A small network was shown many inputs. Here are its activations along a few directions, one row for each input.
In each table, some parts of the input vary, and every possible input appears once, in random order.
A made-up example of a description, with smaller parts first: one of 4 places along a line, together with either a single point or one of 9 places around a ring or (one of 3 separate values, together with one of 5 places around a ring).
Shared parts are said once, and a part with two or three values counts as separate values.
In the rows, 128 means zero.

Other details of the inputs vary at random and push rows far along two fixed directions, the same in every table; ignore that.

A family of inputs:
r1: [135 136 103 143 108  90 143 159 143 128 143 145 111 142 127]
r2: [162 138  37 141  39 136 151 157 155 101  65  71 162  61 198]
r3: [138 126 114 141 117 136 130 125 144 117 121 143 125 104 133]
r4: [124 128 192 122 156 157 121 134 139 151 144 120 147 166 141]
r5: [133 131 104 137 109  86 137 161 137 126 139 141 107 143 125]
r6: [132 118 110 134 119 130 116 130 123 123 109 131 110 110 137]
r7: [124 134 184 110 157 144 134 126 124 144 140  97 166 166 128]
r8: [127 118 111 136 112 135 120 129 135 120 119 136 114 109 136]
r9: [115 147 179 100 118 177 131 166 166 165 140  62 201 174 182]
r10: [146 126  25 147  67 117 133 130 143  96  93 139 118  50 147]
r11: [103 138 205 107 141 132 123 191 152 179 178 100 150 231 152]
r12: [124 129 189 111 155 150 121 130 123 149 136 101 152 168 138]
r13: [124 134 104 122 126 122 130 116 120 122 122 125 132 109 117]
r14: [113 120 189 116 150 157 112 139 132 154 141 114 136 172 144]
r15: [ 99 127 218 113 206 142 119  95 116 155 187 167 130 187  73]
r16: [113 138 179 106 113 184 124 173 177 167 148  78 194 175 188]
r17: [102 126 188 111 201 118 124  83  94 137 166 158 117 162  58]
r18: [143 129 113 131  84 157 130 164 173 129 108  97 162 111 184]
r19: [115 107 115 139 164 101 109  82  87 109 137 191  64 107  62]
r20: [143 150 110 125  92 154 148 150 167 132 113  88 182 110 173]
r21: [133 123 111 131 118 127 123 117 110 119 106 120 113 110 135]
r22: [139 118 115 137 119 129 125 127 130 117 110 133 117 107 137]
r23: [144 136 113 134 127 125 145 110 119 113 114 121 140 106 123]
r24: [114 120 104 139 155  56 121 117  85 119 155 193  49 141  58]
r25: [157 126  29 146  68 112 130 126 119  93  67 116 108  49 155]
r26: [134 130 107 126 124 120 134 116 110 117 110 114 133 111 122]
r27: [118 112 114 137 167  95 123  71  93 104 146 200  77 103  52]
r28: [131 118 121 142 174  93 124  60  70 101 128 184  69 101  58]
Description of these inputs: one of 4 places along a line, together with either a single point or one of 6 places around a ring.
The inputs of r27 and r15 match in every part but the place on the line of 4. If r5 is changed in the same way as r27 into r15, which row does it become?
Answer: r1
List by row number the other rows that have the place on the line of 4 in common with r16.
Answer: r2, r8, r9, r11, r14, r21
List by row number the other rows that have the place on the line of 4 in common with r24.
Answer: r6, r10, r13, r19, r25, r26
Change only the place on the ring of 6 in r12. List by row number the other rows that result.
Answer: r7, r17, r18, r22, r27

A family of inputs:
r29: [131 125 111 148 142  79 133 117 114 113 143 186  74 125  84]
r30: [138 121 125 144 127  88 140 142 131 118 140 159  97 139 111]
r31: [131 146 129 128  96 139 133 180 170 152 140 106 156 156 176]
r32: [108 112 184 109 170 142 101 118 100 147 134 121 117 163 116]
r33: [137 131  67 131  73 103 131 176 143 122 107 103 125 115 161]
r34: [132 122 110 125  93 153 115 145 138 128  96  95 137 109 172]
r35: [108 134 163 110 124 131 120 174 145 160 155  99 147 190 149]
r36: [139 133 121 140 160  99 144  80  94 105 128 162 103 105  76]
r37: [109 119  94 135 138 104 124 108 129 115 155 194  94 106  74]
r38: [134 122  99 133  96 150 118 133 133 122  99 114 125  98 164]
r39: [108 124 223 113 180 171 105 122 126 166 160 127 142 189 131]
r40: [119 133 123 123 153 112 133  87  90 121 132 139 116 122  89]
r41: [128 136 224 112 180 144 141 128 125 150 157 102 170 194 117]
r42: [106 139 197  97 165 175 132 117 154 156 165 109 196 164 122]
r43: [157 114 111 148  99 140 130 139 145 110  92 121 125  95 163]
r44: [134 110 127 150 157 116 117  86 102 107 121 178  75 101  90]
r45: [118 113 124 129 132 159 113 103 144 118 129 152 130  92 121]
r46: [145 140  85 119  85 129 143 150 133 119  89  66 168 103 168]
r47: [138 142  96 119  94 133 142 140 131 123 100  78 162 110 159]
r48: [132 136  71 135  73 116 135 167 150 127 117 116 126 114 163]
r49: [136 135 104 139 150 104 138  78  91 108 129 161 103  99  79]
The inputs of r29 and r44 match in every part but one. If r37 is changed in the same way as r29 into r44, which row does it become?
Answer: r45
Describe the family of inputs behind these rows.
Answer: one of 3 separate values, together with either a single point or one of 6 places along a line
Change only the choice among 3 separate values in r46. List by row number the other rows that result.
Answer: r32, r33

A family of inputs:
r50: [127 123 185 117 104 159 119 199 167 163 124  71 158 187 202]
r51: [119 124 186 121 169 152 127 101 133 135 154 146 143 146 103]
r52: [111 116 185 122 162 117 114 147 127 146 165 142 118 186 109]
r53: [135 146 166 116 121 163 127 164 146 160 121  69 175 165 182]
r54: [139 136  18 159  85  67 146 118 114  92 115 172  70  69 103]
r55: [149 137  83 131  53 138 140 212 201 134 112  87 173 118 206]
r56: [130 109  46 161 135  45 128  74  61  78 123 218  16  78  43]
r57: [165 148  73 139  67 135 151 156 155 115  82  79 165  85 190]
r58: [138 125  90 132  84 159 120 142 152 124  97 106 144  89 180]
r59: [141 132   9 157  81  62 147 122 127  88 117 189  75  57  93]
r60: [117 131 156 108 114 180 117 151 161 150 127  82 179 141 174]
r61: [145 130  88 142  86 156 122 141 151 122  96 116 135  89 177]
r62: [112 130 183 107 171 135 133 109 109 140 146 112 154 165 102]
r63: [111 128 182 107 171 135 114 115  99 151 144 114 133 172 113]
r64: [107 122 215 115 233 105 130  58  70 133 177 174 106 179  30]
r65: [106 119 182 115 175 150 120  96 119 135 153 143 135 148  94]
r66: [113 123 195 125 189 144 116  91 111 142 157 161 116 156  91]
r67: [136 124  62 129 105 103 133 107 102  97  92 123 111  74 112]
Describe the family of inputs behind these rows.
Answer: either a single point or one of 5 places around a ring or (one of 2 separate values, together with one of 6 places around a ring)
Start at r57 and move only the place on the ring of 6, one step at a time. The first step leads to r53. Which rows follow, in order?
Answer: r63, r67, r62, r64
Which other rows belong to the same alternative as r55? List them by row number.
Answer: r52, r54, r56, r59

A family of inputs:
r68: [115 126 168 105 172 122 133 102 112 123 145 132 137 140  80]
r69: [137 142 120 137 137 108 134 141 119 131 143 142 109 150 126]
r70: [150 112  57 154 131  95 132  82  90  74  91 168  82  53  89]
r71: [143 108  58 159 105  71 140 124 114  84 104 172  68  75  87]
r72: [151 138 102 132 111 142 135 120 126 125 106 112 143 103 152]
r73: [127 110 135 133 126 133 118 147 141 131 132 145 116 134 136]
r74: [100 127 183 108 212 109 124  72  81 135 175 165 116 162  45]
r75: [116 129 190  98 113 182 117 195 201 180 154  82 196 185 187]
r76: [103 121 166 116 168  95 103 127  86 150 156 141  88 182  94]
r77: [114 134 142 116 103 152 128 170 168 157 155 112 171 166 164]
r78: [107 115 151 118 158 141  98  90  82 125 116 135 100 125 104]
r79: [161 117  55 158 107  79 153  88  98  70  81 150  93  52 100]
r80: [121 140 126 122 107 126 135 165 155 139 153 119 155 159 149]
r81: [109 129 120 136 116 134 121 135 146 134 152 152 125 130 127]
r82: [139 123  33 150  90 124 136  87 123  84  98 153 111  33 117]
r83: [127 143 185 123 148 178 119 120 132 157 134 109 158 153 141]
r84: [134 153  80 140  64 153 138 174 181 136 113 106 150 103 200]
r85: [149 127  45 142  71 101 131 157 161 105  99 140 120  70 150]
r86: [142 116 112 135 105 161 127 135 149 122  93 103 158  97 167]
r87: [111 121 142 110 165  95 122  96  67 120 128 118 104 143  79]
r88: [116 105  66 141 121  74 109 101  75 104 112 180  42  92  84]
r89: [115 123 143 112 166 108 110  97  70 129 124 126 105 137  90]
r90: [121 126 147 120 107 173 110 175 192 152 140 110 162 141 177]
r91: [123 150 154 116 161 123 137 103 110 142 143 123 141 142 107]
r92: [112 148 201 100 179 133 144 110 112 151 165 103 157 186 100]
r93: [132 132 130 118  95 132 136 184 174 136 135 100 162 148 152]
r94: [150 136  47 130  81 106 157 120 129  87 101 111 139  67 123]
r95: [122 134 174 124 198 102 139  85  75 132 155 146 113 164  58]
r96: [145 111  35 143 102 110 131  87 121  80  85 162 102  28 102]
r97: [147 140 117 136 149 114 136 103  99 126 121 133 118 115 107]
r98: [127 122 195 122 186 128 126  88  94 132 142 142 122 157  97]
r99: [135 144  81 142  93  97 154 153 142 121 122 122 123 125 133]
r100: [147 123 114 136  85 135 133 160 160 127 107 121 131 115 180]
r101: [122 129 136 143 183  69 135  94  73 117 163 189  65 162  43]
r102: [154 123  70 148  60 176 128 145 170 104  65  92 162  57 204]
r103: [135 132 190 125 125 128 136 173 153 154 143  97 159 186 159]
r104: [116 131 188 128 168 145 112 129 125 160 169 147 113 178 119]
r105: [130 113 155 139 156 144 117  71 107 114 118 155 100 108 105]
r106: [105 118 158 121 138 134  96 140 116 148 139 129  98 156 134]
r107: [164 136 114 137  63 142 140 197 183 137 102  79 168 125 218]
r108: [132 131  93 121  90 156 142 133 151 124 120  99 176  99 162]
r109: [109 109 177 133 154 148 103 134 138 139 151 156 111 153 121]
r110: [114 140 125 128 128 122 134 138 138 146 144 140 123 146 137]
r111: [149 144  99 137  74 144 134 180 168 143 112 100 153 128 197]
r112: [133 133  80 126  72 105 135 182 143 132 102  74 129 137 169]
r113: [ 90 109 183 100 202 125 101  76  57 140 142 149  91 165  64]
r114: [115 137 145 118 162 128 134  85 101 132 141 146 125 129  98]
r115: [152 121  32 146 101  99 135  95 118  78  89 153 106  33 106]
r116: [133 141  75 147 118  83 137 120 114 109 129 168  89 110 103]
r117: [110 141 161 124 162 148 126  88 114 141 140 142 130 128 105]
r118: [121 121 216 123 145 170 110 153 158 160 157 116 140 181 164]
r119: [137 123 175 119 131 167 129 125 140 135 117 100 162 143 162]
r120: [126 131 105 128 102 107 144 155 142 122 148 124 136 147 121]
r121: [125 124 184 115 156 150 135 138 131 132 133  92 168 165 131]
r122: [126 122 168 124 131 138 122 171 152 150 142 117 147 166 154]
r123: [125 131 165 109 113 204 117 155 189 152 120  70 203 133 191]
Describe the family of inputs behind these rows.
Answer: one of 2 separate values, together with one of 4 places along a line, together with either a single point or one of 6 places around a ring
The inputs of r79 and r103 match in every part but the choice among 2 separate values. If r83 is changed in the same way as r79 into r103, which row does it become?
Answer: r104
Change only the place on the ring of 6 in r102. List by row number the other rows that result.
Answer: r82, r83, r105, r117, r123
Change only the choice among 2 separate values in r80. List by row number the other rows that result.
Answer: r74
Start at r71 and move only the place on the line of 4, one step at a time. The first step leads to r122. Which rows follow, in order?
Answer: r73, r109
List by row number the other rows that have the choice among 2 separate values and the place on the line of 4 in common with r79.
Answer: r68, r87, r92, r94, r95, r121
Change only the place on the ring of 6 in r97. List by row number the other rows that result.
Answer: r70, r74, r91, r98, r115
Change only the place on the line of 4 in r113. List by row number the other rows that result.
Answer: r78, r87, r89

A family of inputs:
r124: [142 114 130 125 114 177 119 104 135 108  84  95 152  84 163]
r125: [127 127  71 144 103 115 135 106 126 100 121 167 103  75 113]
r126: [ 95 124 180 118 184 138 114  93 105 140 178 167 114 169  76]
r127: [141 116  56 146 105  97 132 112 135  96 107 168  93  59 110]
r128: [107 111 147 132 153 116 124 112 103 128 149 149  96 154  98]
r129: [108 112 166 118 157 109 118 115 103 130 152 153  94 162  93]
r130: [130 115 105 148 136 107 137  95 119 102 129 183  91  95  80]
r131: [132 155 205 111 159 154 127 142 139 171 152  91 179 193 157]
r132: [135 140 110 124 101 131 153 141 140 121 114  90 166 124 156]
r133: [124 103 164 129 165 166 119  68 101 111 111 136 122 105 107]
r134: [140 113 118 150 131 110 130 126 121 113 125 157  97 120 121]
r135: [133 138 144 130 101 161 135 159 172 146 131 111 169 134 168]
r136: [113 120 141 128 155 108 109 125 106 130 137 149  87 148  93]
r137: [136 114 128 134 153 159 110  56  93 117  95 151 106  78 113]
r138: [115 141 146 116 164 121 128 100  90 144 147 128 125 155  99]
r139: [107 142 188 120 191 116 130  89  91 137 161 144 119 174  71]
r140: [125 125 154 125 117 134 125 155 145 137 134 107 133 156 150]
r141: [129 118  71 138 102 106 131 106 131  95 118 161 105  78 108]
r142: [121 113 165 136 172 121 126 100 117 126 157 179 113 142  78]
r143: [141 141 140 126 115 134 153 143 148 134 117  89 169 143 151]
r144: [140 144 129 125  97 164 133 162 175 149 124 109 166 128 182]
r145: [130 149 135 118 105 144 146 149 142 140 126  81 178 143 169]
r146: [145 142 102 122 108 124 140 152 133 125 105  95 148 111 140]
r147: [155 142  62 135  75 115 155 142 144  98  91  92 145  83 154]
r148: [101 115 139 118 159 120 113 105 114 136 153 157 115 139  89]
r149: [133 118  59 155  97  95 127 111 103  99 112 157  73  82 115]
r150: [116 143 145 116 161 117 133 100  96 136 144 136 123 148 101]
r151: [137 122  63 135  66 110 129 153 141 111  92 119 115  91 166]
r152: [138 139 114 116 100 127 147 144 140 123 116  86 163 124 154]
r153: [121 112 146 131 172 110 114 103 118 127 151 178 105 132  83]
r154: [118 122 123 142 138 121 131 105 129 112 140 159 112 114  97]
r155: [141 138 163 125 135 138 145 142 140 138 134  98 171 158 145]
r156: [108 119 171 107 133 137 113 154 131 159 145 103 139 182 146]
r157: [136 116 107 137 126 113 131 109 133 108 130 162 103 100 101]
r158: [121 127 136 116 150 106 134 103  93 122 141 128 122 140  88]
r159: [119 120 100 135 130 112 123 110 131 115 128 158 107 100 103]
r160: [121 142 147 130 116 155 128 142 156 140 141 122 153 135 144]
r161: [136 135  99 139 124 105 151 106 114 104 114 129 120 107 107]
r162: [140 138 155 115 124 132 146 145 141 136 128  90 164 149 142]
r163: [131 137  92 128  91 149 122 165 171 132 113 101 154 105 166]
r164: [129 130 120 128  95 130 124 166 155 133 113 101 137 134 170]
r165: [135 137  86 134 116 110 141 107 101 110 119 127 122 106 113]
r166: [117 136 176 126 128 151 126 158 148 154 145 103 145 174 162]
r167: [126 121  95 128  94 126 114 158 128 135 110 108 120 128 148]
r168: [151 126  55 141 108  82 148 108 106  91  95 143  99  65 103]
r169: [128 144 140 129 100 148 124 167 156 153 128  96 142 149 181]
r170: [128 140 111 111 104 134 131 155 125 144 115  78 166 135 148]
r171: [107 112 151 131 154 112 127 112 104 122 149 156  92 150  97]
r172: [127 114 148 131 165 108 106 132 105 130 139 160  91 151  97]
r173: [150 123 106 138 100 136 130 146 162 120 122 129 144 105 150]
r174: [137 122  50 135 106  83 137 103  90  98 103 138 105  74  98]
r175: [126 125 179 122 191 100 130  95  90 128 157 153 116 160  69]
r176: [126 110 150 132 151 104 125 116 109 122 138 162  86 145  94]
r177: [143 102  77 141 120 137 112  74 101  86  69 139 106  33 123]
r178: [126 122 152 142 167 121 120  99 114 126 154 184 105 132  83]
r179: [147 148  59 141  63 149 139 155 175 119  98 114 145  75 184]
r180: [131 143 189 118 142 175 119 158 168 172 155 113 174 175 168]
r181: [132 127 141 123 104 134 126 169 156 141 116 105 140 147 168]
r182: [126 131 145 123 115 149 128 145 162 135 139 114 155 137 143]
r183: [106 143 196  91 161 144 123 149 122 164 154  86 173 191 130]
r184: [157 109  68 156 104  86 127 119 116  92 103 168  76  84 117]
r185: [109 120 198 128 184 121 118 112 103 144 165 162  92 181  88]
r186: [127 118 165 112 146 191  99 117 130 135  97  84 163 113 162]
r187: [127 127  88 125 127  89 137 100  94 104 115 144 108  99  92]
r188: [123 134  98 117  94 151 122 164 165 135 118 106 158 113 165]
r189: [140 125 120 140  95 136 141 163 158 127 111 109 138 128 170]
r190: [162 154  68 136  76 127 155 149 147 118  88  93 148  84 176]
r191: [136 119  99 139 141 117 114 123 128 116 129 163 105 102 104]
r192: [137 139 124 134 140 109 147 107 107 117 126 137 118 119 101]
r193: [117 135 116 125 130 133 123 113 129 133 142 156 116 116 120]
r194: [153 160  65 138  79 124 150 141 141 116  92  95 143  84 170]
r195: [136 110  60 148  93  87 123 112 107  95 106 154  78  88 110]
r196: [114 136 165 116 126 149 120 157 140 160 145 106 138 170 168]
r197: [142 124  50 136  62 132 135 143 162 106 103 115 141  75 163]
r198: [121 138 160 112 132 146 143 139 130 146 139  83 175 169 145]
r199: [113 134 148 116 178 105 127 107  88 131 142 138 114 146  74]
r200: [133 108 138 138 154 159 115  57  93 109 100 149 110  84 105]
r201: [112 116 154 137 158 111 127 112 110 124 147 155  91 150  95]
r202: [122 129 104 118  92 143 128 154 166 130 120 111 158 112 166]
r203: [118 126 133 124 115 147 135 137 149 127 139 128 151 129 140]
r204: [145 140 117 135  86 146 132 174 164 140 109  99 140 129 193]
r205: [122 120 101 144 123 101 128 109 102 107 129 165  77 109 105]
r206: [127 136 208 121 153 159 113 163 147 175 157 109 149 200 164]
r207: [153 138 115 124 106 128 140 157 145 129 112  88 166 121 165]
r208: [127 123 189 116 138 147 115 170 148 160 142 107 151 187 161]
r209: [138 127  91 129 105 137 126 156 159 124 116 123 135  95 147]
r210: [127 131  80 123  85 149 117 163 159 135 113 100 156 106 164]
r211: [145 127  91 136 145  91 129 112  93 106 116 149 104  96  89]
r212: [110 141 173 109 136 175 116 148 154 173 159 105 169 173 160]
r213: [106 117 148 124 153 135 127 107 121 130 156 152 123 145  97]
r214: [113 132 154 114 169 105 133 105  98 132 142 134 123 148  87]
r215: [126 136 178 128 186 112 131  98  95 133 156 149 122 160  84]
r216: [128 121 127 130 136 113 115 139 118 128 122 145  95 135 113]
r217: [103 123 164 125 169 122 109 107  96 151 161 151  89 172  99]
r218: [129 132 200 127 141 158 119 169 153 165 154 104 155 191 166]
r219: [102 126 190 103 153 143 108 161 128 163 152 109 140 194 138]
The inputs of r182 and r179 match in every part but one. If r162 is changed in the same way as r182 into r179, which row does it become?
Answer: r190
The inputs of r135 and r157 match in every part but one. If r205 is changed in the same way as r135 into r157, which row does it become?
Answer: r129
The inputs of r169 and r166 match in every part but one. If r206 is changed in the same way as r169 into r166, which row does it become?
Answer: r218
Describe the family of inputs behind these rows.
Answer: one of 6 places along a line, together with either a single point or (one of 3 separate values, together with one of 5 places along a line)
Change only the choice among 3 separate values in r132. List by row number the other rows that result.
Answer: r171, r203
Change only the place on the line of 6 in r142. List by row number the other rows that result.
Answer: r153, r173, r178, r180, r191
Change only the choice among 3 separate values in r152. List by row number the other rows that result.
Answer: r129, r141
Change only the place on the line of 6 in r204. List by row number the other rows that result.
Answer: r176, r181, r185, r189, r216
